These are the activations of a small neural network, seen along a few directions. Each row is one input.
In each table, some parts of the input vary, and every possible input appears once, in random order.
Descriptions start from the smaller parts, as in this example, which fits no table here: values(2) and (point or line(9) or (line(4) and ring(8))).
Shared parts are said once, and a part with two or three values counts as separate values.

Table:
x1: [ 38 -15 -14  38 -10  10   6  25  13 -50 -28  40]
x2: [   1   73  -13   53  -18  -61   89  -12   27  -48 -101  -62]
x3: [ 12  80 -17  67 -27 -62  90  -7  38 -60 -89 -45]
x4: [ 16 -27   3  11   0  11   8  24 -20 -18 -34   2]
x5: [ -9 -20  -1 -38  -1  11 -48 -22 -13  51  60  19]
x6: [  2  10  10  -7  -9   0 -30  -7  46  -3  56  34]
x7: [-17  -9  23 -16  26  17  17   5  -8   0  11 -36]
x8: [-27   1  22 -37  21   2 -30 -22 -15  54  58 -26]
x9: [ 16   5   4  16   2  10  13  17  41 -50  17  26]
x10: [-20  -1  19 -29  10   1 -32 -17   7  32  56  -6]
x11: [  1 -36  -8 -10 -11  18 -34  11 -23  13   2  44]
x12: [-10 -42  -4 -21  -1  20 -33   6 -47  29   5  20]
x13: [-13 -40  -4 -34  14  25 -35  -1 -72  47   7  -3]
x14: [ -2 -15  -4 -27 -14   8 -47 -14  12  35  56  42]
x15: [-16 -18   0 -48   9  11 -46 -25 -36  72  61   1]
x16: [ -4  -6  20  -8  17  15  15  10  12 -18   8 -12]
x17: [ 27 -22  -3  23  -5   9   8  24  -4 -34 -31  22]
x18: [ 13  19   0   4 -14   2 -32  -3  59 -17  57  49]
x19: [-22  -9  24 -22  39  20  17   1 -29  21   9 -54]
x20: [ -21   64  -11   33    2  -58   90  -12   -5  -17 -103  -99]
x21: [  6   0  14   5   8  11  16  14  27 -35  13   8]
x22: [ 21  -2 -21   1 -23  12 -47  -6  43   1  56  75]
x23: [ 14 -31 -15   4 -15  19 -36  13  -5  -3   3  63]
x24: [-10   5  17 -18  -2  -1 -31 -11  31  15  55  15]
x25: [  5 -32   6  -1   9  16   9  19 -41  -3 -32 -19]
x26: [  2 -31   8 -11  24  22   6  12 -64  18 -34 -42]
x27: [ 23 -26 -26  20 -20  20 -35  14  12 -18   3  80]
x28: [ -27   64  -10   25   16  -56   91  -14  -25    5  -97 -118]
x29: [ -11   69  -11   41  -10  -61   90  -10   13  -33 -103  -80]
x30: [ 13  -9 -12 -15 -17  10 -47 -12  27  14  56  61]
- Changing only one part turns x4 into x25. The same change can be made to x29. Which row results? => x20
- What is each input in this table made of? => line(5) and (point or ring(5))
- Which other rows agree with x13 in the line(5) part? List them by row number. => x8, x15, x19, x26, x28
- Which other rows agree with x21 in the line(5) part? List them by row number. => x2, x6, x17, x23, x30

Table:
x31: [ 10   6  36  -1   4   2  15  14  38 -33  21 -15]
x32: [  9  21 -32  28 -20 -17  29  11 -12 -14 -50  -4]
x33: [-12   6  18 -19  21  -3 -15 -18 -42  50  24 -48]
x34: [ -6 -26   3 -13  18  27 -14  17 -20  -2 -12   2]
x35: [  8  28   8  11  13  -1  28 -13  27 -31  19  -3]
x36: [-22 -28  14  -1   0   6  -8  22 -17 -14 -16  14]
x37: [ 23   2 -16  44   4   1  18   8  12 -26 -40   3]
x38: [-21   7  15 -23  16  18  -5   1  11  15  27 -17]
x39: [-14  42 -10   7 -29 -54  23 -31  17   6 -39 -28]
x40: [ -7  52 -23  13 -14 -41  22 -11  15 -10 -15 -26]
x41: [  6 -19  -7 -27 -26  28 -86 -21  31  32 101  85]
x42: [ -3  20 -20  22 -36 -30  30  -6 -11   5 -72  -6]
x43: [-21  -5   4 -32  16   6   9 -16 -10  38  28 -30]
x44: [ 26 -51 -19 -20 -21  25 -89   8   3  27  68 110]
x45: [  6 -28   0 -12  21  10 -16  -2 -67  36 -13 -27]
x46: [ 10  39  -3  24  12 -22  19  -7  45 -14  -5 -16]
x47: [-36   0  26 -10   3  -8   1   3  17   1  24  -6]
x48: [ -9 -31  -5 -21  15  19   0   1 -41  22 -10  -9]
x49: [ 29 -29  17   9  -2  17  13  31   5 -46 -18   4]
x50: [ 25  -8  -7  21   6  16  24   8  -2 -42 -21  15]
- Changing only one part turns x45 into x33. The same change can be made to x49. Which row results? => x31
- What is each input in this table made of? => values(2) and (point or line(9))

Table:
x51: [ -3  45 -13  22  -2 -39  69 -11  -4 -12 -65 -64]
x52: [ 31 -20   9  -3   4  32 -45  17  63 -27  80  76]
x53: [ 19  19 -26  17 -35  -4 -46 -14  71  -3  53  89]
x54: [ -1  14 -11 -13 -30 -10 -44 -25  38  31  55  48]
x55: [-29  14  -2 -36   0 -13 -47 -45 -15  76  59  -4]
x56: [ 19 -21  14 -16   3  28 -45   8  47 -11  87  54]
x57: [-23 -44  26 -43  46  48 -14  12 -49  30  27 -30]
x58: [  5  51 -13  34 -12 -38  69  -4   7 -31 -70 -47]
x59: [-22  41 -11   6  19 -37  60 -22 -28  22 -59 -91]
x60: [ -3 -51  27 -28  29  47  -9  22 -26  -1  26   2]
x61: [ -29   44   27   -9   32  -26   52  -18    5    8  -23 -105]
x62: [ 21  56 -25  63 -21 -34  68   8  32 -66 -77 -10]
x63: [  0 -45  -5  -1  13  20  -5  19 -75  26 -51 -18]
x64: [-22  -3 -18 -16 -16 -21 -21 -17 -39  50 -11   2]
x65: [  6 -52  25 -18  22  48 -10  28 -12 -19  23  22]
x66: [-15 -48  28 -36  35  48 -11  18 -37  17  26 -12]
x67: [ 24 -42 -10  16  -8  16  -3  26 -51 -10 -56  14]
x68: [-15  42 -12  13  10 -40  66 -17 -18   7 -61 -78]
x69: [-23 -12  26 -51  32  28 -48 -15 -21  46  85 -14]
x70: [ 22   7 -47  28 -45 -12 -23   6  22 -20 -28  77]
x71: [  6 -19  21 -28   6  26 -45   3  28   6  83  37]
x72: [  3  55  18  52   2 -29  63  17  74 -82 -31 -21]
x73: [-31  -2 -18 -21  -4 -22 -22 -25 -53  66  -6 -18]
x74: [ -2 -20  23 -36  13  24 -43  -5  11  23  86  19]
x75: [ 47 -40 -19  38 -10  20  -4  31 -26 -48 -60  52]
x76: [ -9  52  26  21   7 -32  65   1  43 -44 -27 -60]
x77: [ 11  52 -19  50 -19 -35  67   1  20 -52 -73 -29]
x78: [ 16 -56  19  -4  19  50 -12  33   2 -41  25  42]
x79: [  2   1 -29   2 -41 -19 -20  -5  -8  17 -21  35]
x80: [ -8  -2 -26  -8 -29 -20 -21 -12 -22  33 -15  18]
x81: [ -9 -43  -6  -8  24  20  -7  14 -84  40 -47 -36]
x82: [-23  44  28  -1  23 -29  59 -13  16  -7 -24 -90]
x83: [-20  13  -3 -30 -11 -14 -43 -39   1  62  59  15]
x84: [ 33 -54  14  10  18  54 -13  41  18 -58  18  64]
x85: [-13 -16  26 -45  22  24 -45 -11  -6  36  85   3]
x86: [ -9  13  -8 -21 -22 -13 -43 -33  21  45  57  31]
x87: [-15  46  28  11  15 -30  62  -8  31 -26 -26 -78]
x88: [  7  14 -21   3 -35  -8 -44 -22  56  12  57  65]
x89: [ 15 -45  -8   5   1  18  -4  21 -63   7 -53  -3]
x90: [ 10   2 -39  16 -44 -15 -23  -1  10  -7 -22  55]
x91: [ 34 -42 -17  27 -12  18  -2  27 -39 -30 -57  30]
x92: [ -6  52  20  38   2 -30  63   8  60 -66 -27 -42]
- What is each input in this table made of? => line(6) and (values(2) or ring(5))
- Changing only the line(6) part turns x65 into x57. The same change can be made to x58. Which row results? => x59
- Changing only the line(6) part turns x83 into x54. The same change can be made to x85. Which row results? => x71
